A small network was shown many inputs. Here are its activations along a few directions, one row for each input.
In each table, some parts of the input vary, and every possible input appears once, in random order.
Descriptions start from the smaller parts, as in this example, which fits no table here: one of 6 places along a line, together with either a single point or one of 9 places along a line or (one of 3 separate values, together with one of 5 places around a ring).
Shared parts are said once, and a part with two or three values counts as separate values.

Other details of the inputs vary at random and push rows far along three fixed directions, the same in every table; ignore that.

A family of inputs:
r1: [  4  -2   6   3 -10   2   2 -17  -4 -10   3   9   7   4   0]
r2: [ 10   2  17  12 -12   5  -5 -14  -5  -6   6   7  -1   1   4]
r3: [ 1  4 22  1 24 11 -4  2 16 16  9 -2 -1 -1 20]
r4: [  3   7   0  -3 -15   3  -3  14   4   4 -13  -8   3  13 -20]
r5: [ 16   1   2   7   8   0  -2 -21 -18 -14   6   2   2  -1 -16]
r6: [ -1  -9   4  -7  22   0   1   6   9  11   6   4   4 -13  25]
r7: [-10  -3 -26   8  -4 -10  11   8 -18 -20  13   7 -20 -14  11]
r8: [ 10  -1   9   5 -10   3   1 -12  -6 -10   5  11   7   0   5]
r9: [  6   6   9   9  -5   8   5  -7  -7 -12  11   7  -3   7   1]
r10: [ -9  -1 -23  -1 -16 -12  -4  25  -1   6 -15 -10 -14  -6  -9]
r11: [  4   4  11  -3 -20   3 -12  -3  11  12 -20 -10   8  13 -21]
r12: [  2   9  14  11  -8   8   0 -21  -3  -8   8   4  -5  10  -2]
r13: [ -5   4   0  10  -7   0   3 -14  -7 -10   9   4 -13   1   3]
r14: [-11  -5 -22  -4 -18 -15  -5  14   0   6 -19 -10  -8  -6 -12]
r15: [ 11  -1  11   6 -11   4   1 -14  -6 -10   5  11   7   1   5]
r16: [-11  -6 -41  -8 -17 -16   4  27 -10  -8 -13  -5  -6 -10  -9]
r17: [-14 -11 -32   9  -5 -20   5   9 -18 -13  10   6 -24 -29  21]
r18: [  2   8  13  12  -9   7   1 -19  -3  -7   9   4  -5  10  -2]
r19: [ -2  -7 -23  -5 -24 -13  -1  17  -5   0 -18  -4   1  -6 -11]
r20: [  1  10   5  -5 -14   5  -2   5   7   6 -15 -10   7  20 -25]
r21: [  1   0 -15  -8 -18  -4   0  17  -2  -2 -16  -5   6   4 -16]
r22: [  4   2  16   9  -9   5  -2 -22  -1  -6   5   6   0   4   1]
r23: [  9  -4   5 -20  37   0 -13  17  19  34 -20 -23  15   0 -19]
r24: [ 5 -2 17 -7 24 11  2  4 12  9  9  4 11  1 16]
r25: [-12   3 -22  -7 -11  -8   3  18  -1   1 -13  -9  -6   4 -17]
r26: [  5   1   9   3  -5   7   6 -17  -5 -14   8   9   7  11  -2]
r27: [ 7 -4 21 -5 21  9 -1 -2 14 13  5  5 13 -3 20]
r28: [ 2 -7 10 -4 18  3  0  2  8  9  7  6  6 -9 21]
r29: [ 10   0   9   4  -6   7   6  -9  -7 -13   9  10   6   6   2]
r30: [ -8  -8 -23  12 -11 -14   3   1 -18 -15   9   8 -20 -22  15]
r31: [ -3   6  -4   2 -26  -2  -5   2   0   2 -16  -8  -4  13 -24]
r32: [ 1  3 22  1 26 11 -3  3 16 17  9 -2 -2 -1 21]
r33: [ 6 -3 30  0 21 10 -7 -3 16 18  7  1  4 -2 21]
r34: [  0  -3   0   4  -7  -1   4 -16  -7 -11   6  10   4  -2   5]
r35: [ -3 -11 -15  -9  51 -10  -1   9  -1  11   7  -8  -6 -24  12]
r36: [  5   5  13  -3 -20   3 -12  -2  11  12 -20  -9  10  14 -21]
r37: [  4   4   8   2  -5   7   6 -16  -6 -15   8   9   9  10  -2]
r38: [ 10  -3 -13  -6   2  -8  -8   5  -8   4 -16 -12   4  -1 -32]
r39: [ -7  -2 -17  12  -6  -8   4   4 -13 -12  11   6 -21 -14  12]
r40: [ 5 -3 18 -7 23 11  2  2 12  8  8  4 11  2 16]
r41: [ -7  -2  -4 -20   9   0  -2  21  19  21 -18 -13  14   7  -9]
r42: [  5   3  13  -3 -20   3 -11  -2  11  12 -20  -8   8  14 -22]
r43: [-17  -7 -19  -9  29  -6  10  11   3   2  10   2  -2 -15  23]
r44: [  1   7  10   7  -4   7   6 -16  -6 -14  11   6  -3  12  -3]
r45: [-19  -5 -30 -22  14 -11   1  32  13  17 -17 -14   4  -8  -1]
r46: [  8   3  11  -6 -22   4  -7  -5   9   6 -20  -5  19  17 -23]
r47: [ 16   0   2   7   8   0  -3 -22 -18 -14   7   2   2  -2 -16]
r48: [ 0  4 21  0 25 10 -4  3 15 16 10 -2 -1 -2 21]
r49: [ 6  0 28  0 21 10 -8 -4 17 18  7  0  5 -2 20]
r50: [  4   0 -12  -4 -26  -3   1  11  -7  -8 -14  -2   5   8 -20]
r51: [ -7  -1 -21   9  -4  -7  11   5 -17 -20  15   7 -17 -11  10]
r52: [-15   1  -5  -7  32   0   7  10  10  10  11  -3  -5  -7  20]
r53: [-12  -2 -17 -13  12  -6   0  35  11  17 -10 -12  -5  -6   1]
r54: [-10  -8 -23   4  -5 -12   9  -7 -15 -18   9  12  -7 -15  12]
r55: [  7   5  14  14 -10   7  -1 -11  -5  -7  10   5  -7   5   2]
r56: [  1   9   8   8  -4   8   6 -16  -6 -14  11   6  -2  11  -3]
r57: [  1   8  13  11  -8   7   1 -19  -4  -8   8   5  -6   9  -1]
r58: [  5   3  14  -2 -21   3 -11  -3  11  13 -20 -10   9  15 -22]
r59: [10 -4 10 -7 45  3 -5 -5  5 14  5 -7  7 -8  1]
r60: [  0  -2  -7  -7 -21  -5  -3   4   4   4 -19  -5  11   7 -18]
r61: [  4  -3   0  14 -18  -4  -1 -10 -15 -15   9  10 -10  -7   6]
r62: [ -7   1 -20   8  -4  -6  10   6 -16 -19  12   6 -15  -9   8]
r63: [  5   1   9   4  -8   4   2 -19  -4 -10   5  10  10   4   2]
r64: [-25  -2 -30  -6  28 -11  11  18  -2   0  13  -1 -16 -20  24]
r65: [  1   9  12  11  -8   7   1 -19  -4  -8   8   4  -5   9  -1]
r66: [ -6  -2  -4 -19   8   0  -2  21  18  20 -18 -11  14   8 -10]
Each input here is: one of 6 places along a line, together with either a single point or (one of 2 separate values, together with one of 5 places around a ring).
Q: Changing only the place on the line of 6 turns r13 into r57. The same change can be made to r7. Which row results?
A: r9
Q: Start at r16 and move only the place on the ring of 5, one step at a time. The first step leads to r15. Which rows follow, in order?
A: r49, r3, r4
Q: Which other rows does r7 become when the place on the ring of 5 takes its other values? List them by row number.
A: r6, r10, r33, r40
Q: Which other rows does r42 become when the place on the line of 6 takes its other values? List them by row number.
A: r11, r14, r22, r36, r58
Q: Which other rows does r53 become when the choice among 2 separate values takes its other values? List them by row number.
A: r25
Q: Which other rows does r22 become when the choice among 2 separate values takes its other values? List them by row number.
A: r30

A family of inputs:
r67: [  8   8  24  10  -4  12  17 -38  -3 -14  19  17   9  19   5]
r68: [ -4  -2 -54   8 -19 -28  -2  22 -26 -12 -10 -10 -13 -30 -11]
r69: [-20 -13 -27  -4  30 -12  12   3 -14 -23  27  20 -15 -37  54]
r70: [-10 -20 -16 -25  47 -15 -10  52  18  39 -17 -23  -6 -23   8]
r71: [ -7 -15 -11 -19  28 -10  -8  20  20  42 -27 -22   4  -8 -11]
r72: [  5 -11  22   4   2  12  11 -20  -5 -19  22  18   5  11  10]
r73: [ -7  -9 -25  10   3 -15  18  -9 -25 -33  31  29  -9 -35  38]
r74: [ 28  -4  51  -5 -10  21 -17 -15  13  16 -17 -13  23  36 -46]
r75: [  4   1  45  -3  31  24  10 -12  18   4  22   7  15  19  17]
r76: [  6   4  -5  27 -13  -8   8 -42 -33 -38  27  15  -8  -6  -2]
r77: [ -2  14  18   7   7  18   7 -23  -3 -20  21  16   5   9  17]
r78: [ 4  6 21 -6 26 20 -2 -4 14  1 13  7 13  2 27]
r79: [ -3  -7 -34  -7 -14 -20 -14  16 -14  -8 -21  -9 -10 -17 -18]
r80: [ 18  11   6   1 -39   9  -3   1  -1  -5 -15   0  22  16 -23]
r81: [ -6  12  46  15 -14  19 -14 -18  20   6  13   5 -10  13  33]
r82: [  4  -7  16   8  13   7  -6 -37 -10 -19  19   9   0  -5   5]
r83: [ 12  -1   8 -12  18   5 -14  31  17  28 -20 -23   4   5 -18]
r84: [  6  14  40 -19  -7  23 -11  -4  33  18 -27 -14  35  39 -28]
r85: [  0  -3 -22  -4 -25  -3   6  26 -10 -12  -7  -1  -5   4 -12]
r86: [ -1  -2 -13   2 -48  -3   0 -16 -16 -32 -13   9   7  13 -28]
r87: [  3  -9  -8  -6  -7 -13 -11   3   3  11 -16 -12  11  -5 -25]
r88: [ -6  -8 -12 -13 -17  -8   0  11   9   6 -17  -3  18   2 -14]
r89: [ 12   8  -9   3 -17   0 -16   3  -7  -7 -19 -12   0   5 -27]
r90: [ -7   6 -38   0  -9 -18   2  15 -11   5 -16 -12 -18  -8 -25]
r91: [ -9 -14  13 -14  54   6  10  -3  25  26  14   7  11  -6  41]
r92: [  4  11  13  -8 -10   6 -16  -9   8   5 -21 -15  10  19 -40]
r93: [ 21   9  29  22  -5  12   7 -55 -16 -19  17  12  -2  18 -13]
r94: [ 10  -3  -8  -6 -28  -6   3   4  -4   0 -20   3   7  10 -15]
r95: [  5 -12 -22  13   5 -16   7 -14 -29 -16  11  10 -21 -23  12]
r96: [-10   3 -25  -3 -35 -13   8   5  -9 -13 -12  -2   8   4 -20]
r97: [-7  7 -2  4 11  4 11 -3 -3 -7 21 10  6 -6 24]
r98: [-28  -1 -40  19 -56 -21   7  19  -7  -3 -13   2 -43 -18   6]
r99: [-17  -1 -49   4 -37 -16  16  26 -28 -28  -4   3 -20  -1 -18]
r100: [  3   0  20 -19  18   5 -11  17  24  31 -18 -26   9  18 -29]
r101: [-27  -1  -6  22 -11  -9   6   3  -3  -3  26  11 -32 -28  55]
r102: [-17  -2 -17 -21  49  -8  -5  49  22  38 -10 -26 -10 -14   3]
r103: [ 11  20   4   5 -31   6 -17 -11  -7 -10 -20 -10   4  24 -46]
r104: [ 24   1  11   5 -27  -5 -15  -6  -8   0 -20  -5  15   7 -33]
r105: [ 10  14  39   2  28  26  10 -21  15  13  19  12  15  20  21]
r106: [ -3   8  -9  14  24  -6   5 -10 -16  -9  26   6  -8 -19  20]
r107: [ 16   2   6  16  19   7   3 -21 -11  -3  15   9  -8  -9  12]
r108: [-14 -17 -14 -32  34  -8   0  56  26  34 -16 -13   3 -12  15]
r109: [ 15   7  14   6   0  15  11 -19  -4  -7  17  15   6   8  15]
r110: [-27  -6  20   3  32   5  -3  29  35  33  16  -1 -25 -12  58]
Q: What is each input in this table made of?
A: one of 4 separate values, together with either a single point or (one of 2 separate values, together with one of 5 places around a ring)
Q: Changing only the choice among 4 separate values turns r68 into r83. The same change can be made to r76. Which row results?
A: r100
Q: Which other rows does r95 become when the choice among 4 separate values takes its other values? List them by row number.
A: r70, r79, r104
Q: Which other rows does r83 become when the choice among 2 separate values takes its other values? List them by row number.
A: r85
Q: Start at r78 and move only the place on the ring of 5, one step at a time. The first step leads to r77. Which rows follow, in order?
A: r84, r86, r69
